A small network was trained on made-up records. Each row is its average activation on records with the value named, seen along a few directions.
Related values have similar rows: they may be neighbours, one step apart, or belong to one group.
In the rows, zero is written as 500.
Random noise pushes rows far along 2 fixed directions. That doesn't count. These rows show it; they differ only by the noise:
[518 445 681 339 776 413 408 605 813 397 232 836 738 241 484]
[526 493 499 502 507 461 478 438 500 386 432 590 475 400 520]
[474 548 568 480 451 422 462 391 532 463 403 596 511 344 465]
[768 267  95 682 643 664 584 579 205  26 661 448 185 732 787]


FUVOT, 13 values:
zalo: [700 308 481 404 674 518 556 550 670 289 563 659 474 475 566]
resa: [588 437 613 381 642 494 472 535 645 385 269 668 566 284 479]
bivop: [324 690 904 379 532 348 465 584 705 669 313 567 844 384 303]
lunik: [370 600 680 434 553 419 505 553 572 844 462 447 627 463 208]
fivot: [500 634 526 491 558 503 427 450 537 456 449 673 570 425 478]
vonik: [626 357 269 535 516 610 553 515 535 516 634 393 355 532 580]
zozo: [447 765 615 515 306 480 564 473 356 497 522 352 517 561 384]
kob: [648 324 440 470 534 519 519 447 450 529 600 535 411 453 627]
suvo: [385 887 518 542 162 410 581 335 283 562 622 368 430 479 402]
gaven: [168 597 543 470 283 496 383 434 489 893 460 434 637 547 356]
fanoz: [393 333 380 586 417 566 440 537 518 627 602 426 395 750 644]
sibu: [392 535 544 587 479 594 474 578 389 488 549 312 585 660 488]
tobor: [507 405 524 486 529 419 516 498 682 722 458 435 529 455 526]
FUVOT is arranged as a ring.
Going along FUVOT from sibu by way of its neighbour bivop, in what order are zalo, resa, zozo, gaven met? -> zozo, resa, zalo, gaven
List every value one step from vonik, in the order listed. -> kob, tobor
Fewest steps between fanoz and suvo? -> 6

GULIK, 13 values:
dumi: [592 470 453 488 263 554 606 270 400 577 665 370 250 393 547]
samig: [668 411 506 410 633 531 498 500 694 324 396 712 516 323 524]
simu: [507 508 503 416 708 488 513 785 533 327 375 568 724 563 540]
gofi: [564 336 277 588 546 622 525 540 532 561 607 492 304 544 641]
leku: [447 675 562 677 294 505 468 384 330 425 508 427 430 540 377]
kab: [408 442 607 462 522 517 429 645 503 629 459 394 699 554 520]
kotaf: [447 388 603 396 658 393 463 451 735 746 461 550 621 486 453]
pifi: [376 604 581 522 437 422 495 582 481 617 457 391 546 644 461]
nis: [499 521 666 429 933 522 448 738 657 285 314 701 783 500 485]
zenu: [594 548 417 584 415 507 582 469 248 270 523 514 260 571 496]
bib: [666 425 288 440 747 471 527 724 622  39 476 734 573 470 741]
fevir: [443 383 573 382 720 586 440 666 689 687 435 550 660 539 528]
sof: [473 513 474 548 237 460 461 174 419 741 637 438 389 349 341]
GULIK is arranged as a ring.
List every value one step from pifi, in the order listed. -> simu, kab
List every value one step from gofi, in the order listed. -> kotaf, sof
List every value one step from samig, in the order listed. -> dumi, bib
